Here are a small network's activations along a few directions, averaged over the inputs that share one value of a field.
Values that are neighbours, or in one group, have similar rows; names and order tell nothing.

Other fields vary at random and push rows far along two fixed directions, the same in every table; ignore that.
To show where, the next rows are all for the same value of a field, averaged over different records:
[  1  -8  -4   6  -4  -4  -9  14  -3   9   8 -14  -1]
[ 2 -3 -1  2  4 -1  3 -9  4  1 -2 -1 -3]
[ -5  -7  28  -9   2  17  20 -13   2   6  -2   3  -2]
[  4  -2  -9   5   5  -6  -1 -11   5  -1  -4  -1  -3]
[ -5 -12  18   1 -10   8  -3  26  -8  18  15 -20   0]
[  5  -2 -15   7   4 -10  -6  -7   5   0  -2  -3  -3]
[  7  -2 -24  10   4 -14 -13  -2   3   0  -1  -6  -4]
[  5   3  -7  -2  16  -1  17 -46  15 -14 -20  19  -6]

Fepa, 20 values:
l9: [ 16   6 -27   6   4 -25 -13  -6   4 -16  -4   9  -1]
l3: [ -3   9   1 -10   6   9   7 -13   5  -3  -2  11   4]
l16: [-5 -1 -5  7 -2 -4 -4 -4 -3 -2 -8 -3 -1]
l2: [ -4   1  22 -10  -6   9  12   1  -4  -2  -3  15   1]
l11: [ -1  -8   3   4  -3   1  -4  11  -2   9   7 -12  -1]
l8: [ 6 -4 10 -6 -2 -1  5  7 -3 -4  8  3  3]
l20: [  0  -1  27 -11  -6   8  14   0  -3  -3   0  10   3]
l12: [ -6   6 -11   4  -2  -1 -13   9  -2   3   3  -9   6]
l10: [  1   9  -1  -9   4   7   6 -10   3  -7  -4  20   1]
l13: [ -3   7 -26   9  -5 -15 -17   4   1  -5  -9  -7   1]
l19: [ 1 -9 12  1 -1  6  6 10 -3  9  9 -8 -2]
l17: [-6 10 -3 -6  3  4  0 -3  4  0 -1  4  5]
l14: [  3   7 -21   6  -9 -13 -21  21  -6  -1   4   0  -2]
l1: [ 3 -3 -2  1 -1 -3 -6 17 -6  1 15 -5  0]
l15: [ -5  -5   9  -1   0   6  10 -11   1   0  -9   2  -1]
l6: [-4  6  6 -9 -7  5 -1 15 -5  4  4  5  2]
l7: [ 8  2 -2  0  8  2  6 -7 -1 -4  2  5 -1]
l5: [ -8   6  -3  -1   3   4  -1  -7   2  -5 -10  -2   4]
l18: [-13  -1  15   1  -8   9  -3  17  -4   5   0 -13   3]
l4: [ 5 -5  8  1  4  3 11 -2 -2  0  6  0 -2]
Fepa is arranged as a ring.
A walk along Fepa starts at l17 and steps to its neighbour l3. Put l8, l10, l19, l1 in the order it reaches them.
> l10, l8, l1, l19
List every value one step from l5, in the order listed.
> l12, l18
List every value one step from l16, in the order listed.
> l13, l15
Fewest steps between l2 and l9?
> 2
